A small network was shown many inputs. Here are its activations along a few directions, one row for each input.
Each table varies a few parts of the input and shows all the possible inputs, shuffled.
A made-up example of a description, with smaller parts first: ring(8) and (point or ring(11) or (values(2) and line(6))).
Shared parts are said once, and a part with two or three values counts as separate values.

Table:
r1: [ 2.93  3.23 -0.74 -2.97  5.39 -1.09  1.44  0.57 -2.22  1.40  0.16]
r2: [ 0.23  0.48  4.31  0.55 -4.32  0.97  0.90  1.37  4.00  2.64  1.46]
r3: [-1.58 -1.88  2.15 -0.25 -5.54  0.52 -3.51  0.59  2.10 -0.75 -2.40]
r4: [-2.62 -1.83  2.27  0.59 -4.79  1.70 -2.91 -2.76  1.96 -0.46 -1.10]
r5: [ 1.41  1.24  3.49  0.08 -1.81  4.67 -2.28  0.65  4.00  0.96  0.85]
r6: [ 0.46 -0.35 -5.53  4.42  4.19 -2.20  2.65  0.80 -2.66  0.25  1.79]
r7: [-0.50 -2.05 -1.82 -2.28  3.90 -5.29 -0.31  0.94 -1.52 -0.85 -1.38]
r8: [ 1.27  0.21  0.33 -1.54  4.77 -4.45  4.22  1.78  0.46  2.37  2.34]
r9: [-1.97 -1.47 -2.04 -3.66  2.68 -5.56  0.76  3.01 -2.68 -2.74 -0.10]
r10: [ 0.03 -0.39 -0.61  3.52 -5.63  3.51 -0.43 -2.14  1.80 -1.05  1.53]
r11: [-1.14 -2.26  1.79  2.15 -4.49  4.07 -1.96 -2.62  0.45 -0.46  0.69]
r12: [ 1.23  3.50 -1.00 -2.17  5.09 -0.93  1.98 -0.21 -2.96  0.39 -3.86]
r13: [ 1.10 -0.65 -4.46  1.25  3.70 -2.29  3.12 -1.65 -1.83 -1.15  2.38]
r14: [ 2.43  1.18 -0.24 -1.87  7.24 -1.12  0.94  1.10  0.33  0.72  1.57]
r15: [-0.01 -2.46 -2.05  0.00  4.80 -1.82  1.47 -2.17 -3.28 -0.55  1.57]
r16: [-0.62 -0.09 -1.65  6.66 -5.17  3.61 -0.83  0.32  0.88  0.35  0.94]
r17: [-3.06 -1.19  2.06 -1.58 -6.99  0.23 -2.60  2.75  0.85 -2.68 -1.21]
r18: [-1.52 -1.93 -1.63 -1.51  4.49 -4.12  0.34 -2.33 -1.73 -0.55 -0.20]
r19: [ 0.07  3.41  2.49 -0.35 -3.79  4.85 -1.18 -0.35  0.62  0.53 -4.56]
r20: [ 1.87  3.29  2.87 -1.06 -3.71  4.73 -1.81  0.35  1.45  1.64 -0.46]
- Changing only one part turns r15 into r11. The same change can be made to r1. Which row results? => r20
- What is each input in this table made of? => values(2) and (line(4) or line(6))
- Change only the values(2) part in r10. List by row number the other rows that result. => r13

Table:
r21: [-8.18 -9.29 -1.68  1.89 -9.65 -3.98 -4.63 -1.18 -0.66 -6.06 -0.96]
r22: [ 0.93  0.39 -2.82 -1.65  7.46 -2.13  1.16 -2.09 -4.14 -0.20 -1.21]
r23: [ 0.67  1.01 -2.08 -3.43  5.84 -4.47  1.36  3.74 -2.51 -0.93 -0.63]
r24: [ 1.05 -0.26  0.75  6.37 -4.34  6.01 -1.22 -1.24  3.43  1.70  2.98]
r25: [ 0.98  3.27  3.33 -2.38 -4.27  3.41 -1.89  2.81  1.96  0.22 -1.33]
r26: [ 0.92  0.54  1.45 -6.60  7.69 -6.15  1.28  1.84 -0.13  1.04 -1.03]
r27: [ 0.64  2.46  1.07  3.46 -5.54  4.20 -0.08  0.29  1.90  1.57 -1.19]
r28: [ 1.14  2.98  2.56 -0.65 -2.24  5.95 -2.24 -2.52  0.82  0.42 -2.93]
r29: [ 0.01 -0.10 -4.56  2.68  3.67 -3.38  4.02  0.03 -2.97  0.14  1.09]
r30: [ 0.99 -3.13 -5.61  5.52  3.86 -1.56  3.51 -2.84 -1.48 -0.34  6.37]
r31: [ 0.84  2.12  7.60 -5.20 -2.49  2.10 -1.27  1.17  3.79  2.45 -1.17]
- What is each input in this table made of? => point or (values(2) and line(5))

Table:
r32: [-1.74 -1.66 -1.90  1.70 -1.80  0.70 -0.72 -3.08 -1.05 -1.81 -1.45]
r33: [ 0.61  0.54  2.33  0.93 -2.40  3.88 -1.39 -0.97  1.05  1.28  0.37]
r34: [-2.19 -2.62 -0.66  1.78 -1.87 -0.49 -0.90 -1.61 -0.95 -0.46 -0.51]
r35: [-0.30 -1.50 -2.48 -0.66  3.96 -3.70  0.92 -0.20 -1.22 -0.67  2.31]
r36: [ 1.02  1.30  1.10  1.73 -3.07  3.49 -1.74  1.66  2.34  0.48  0.56]
r37: [-2.46 -2.23 -0.22  1.28 -4.02 -2.36  0.37  0.65  0.17 -1.17  0.36]
r38: [-0.16  1.83  5.82 -8.03  0.58 -1.45 -2.30  2.21  1.77  0.60 -4.10]
r39: [ 0.19  0.95  2.33  0.05 -4.80  2.20  0.32  1.60  2.51  0.63  1.39]
r40: [ 2.83  5.26 -1.61 -1.52  4.70  0.29  2.29  0.90 -2.96  1.58 -2.76]
r41: [ 0.97  1.63  1.29  1.02 -2.32  4.95 -1.51 -2.47  0.82 -0.10 -0.59]
r42: [-1.14 -2.26 -3.22 -1.84  4.00 -3.87  0.50  0.88 -3.67 -2.98  0.36]
r43: [ 2.16 -0.70 -1.05  0.22  4.13 -2.28  2.29 -0.69  0.24  1.58  2.94]
r44: [ 1.93  1.50  0.03  0.76  5.30 -0.47  3.14  0.30  0.67  2.27  1.64]
r45: [-1.73 -2.04 -1.76  2.58 -2.40 -0.90 -1.30  0.82  0.28 -1.23 -0.53]
- What is each input in this table made of? => point or line(5) or (values(2) and line(4))
- Change only the values(2) part in r39. List by row number the other rows that result. => r37
- List by row number the other inputs of the same sort as r42. => r35, r40, r43, r44

Table:
r46: [-1.14 -0.12  2.63 -0.07 -2.87 -0.08  0.42  0.97  1.40  1.05 -0.60]
r47: [-0.18 -1.52  0.86  2.89 -1.53  2.42 -0.11 -1.80  1.45  0.82  2.37]
r48: [-0.86 -1.04  3.24 -2.25 -1.66  0.79 -2.27  1.18  1.71 -0.39  0.06]
r49: [-0.62  0.80  2.43 -2.77 -2.97  3.19 -3.43 -1.15  0.42 -1.58 -3.15]
r50: [-0.80 -1.81 -6.23  0.68  5.27 -5.66  2.21  1.49 -4.35 -2.64  1.16]
r51: [ 2.84  2.39  0.12 -5.53  9.32 -3.03  1.48  1.15 -1.53  1.07  0.08]
r52: [-0.05  0.41  0.05  2.42 -2.85  4.66 -1.43 -4.08  0.13 -0.39 -0.74]
r53: [-0.04 -0.54  0.25  2.98 -2.10  3.53 -1.05 -2.83  0.02  0.62  0.46]
r54: [-0.24 -1.17 -0.16  3.72 -2.07  2.12 -0.89 -2.19  1.85  0.68  0.85]
r55: [ 3.85  1.89 -2.21 -0.01  9.69 -1.25  3.92 -1.70 -1.63  2.54  2.02]
r56: [ 0.34 -1.73  0.86  2.53 -2.65  1.72  0.20 -1.82  2.67  0.76  3.78]
r57: [-0.91  1.71  1.72 -0.63 -4.19  2.26 -0.80 -1.36  0.10 -0.16 -3.77]
r58: [-0.33 -1.22  3.23 -2.54 -2.76  0.05 -1.94  1.19  2.94 -0.43  1.42]
r59: [-0.95  0.79  1.94 -0.02 -3.44  1.12 -0.45 -0.12 -0.01  0.85 -2.52]
r60: [-0.85 -0.77  2.19 -1.39 -2.23  0.49 -2.97  0.78  2.16 -0.53 -1.49]
r61: [ 0.52  0.12  0.13  1.64 -3.89  1.27  0.09  2.19  2.07 -0.15  2.74]
r62: [-1.85 -3.35 -3.12 -4.03  6.37 -7.18  0.15  0.32 -3.66 -2.86  0.04]
r63: [-0.05  0.65 -0.93  2.84 -3.27  1.67 -1.01  1.83  1.31 -0.22 -0.16]
r64: [ 0.00  0.32  0.11  2.01 -2.77  1.99 -0.22  2.25  0.85 -0.09  1.36]
r65: [-0.76 -3.78 -5.39  1.41  6.47 -5.18  2.50 -2.38 -3.86 -1.61  2.05]
r66: [ 2.47  3.26 -0.52 -3.12  7.89 -3.71  4.28  0.95 -1.73  2.68 -0.66]
r67: [-1.16  0.16  1.56  0.74 -3.40 -0.38 -0.34  0.55  1.83  0.89 -2.15]
r68: [-0.65 -0.12  2.59 -2.15 -2.25  2.03 -3.07  0.11  0.29 -0.57 -1.88]
r69: [ 0.21  2.20 -0.74  1.47 -4.09  4.28 -1.40 -0.07 -0.43 -1.24 -1.76]
r70: [ 0.17  1.26 -0.51  2.07 -3.32  3.14 -1.08  1.17 -0.55 -0.25 -0.56]
r71: [ 3.83  3.98 -2.96 -0.80  8.27 -1.66  3.65  2.28 -2.21  1.39  1.11]
r72: [-2.15 -2.48 -3.79 -1.71  4.98 -7.80  2.85  0.12 -3.84 -1.26 -0.82]
r73: [-0.61 -0.29  2.65 -0.40 -3.95 -0.78  0.72  0.98  2.61  0.99  0.76]
- What is each input in this table made of? => line(4) and (values(2) or line(5))
- Changing only the line(4) part turns r52 into r57. The same change can be made to r53. Which row results? => r59
- List by row number the other rows that have the line(4) part in common with r49. => r48, r51, r58, r60, r62, r68
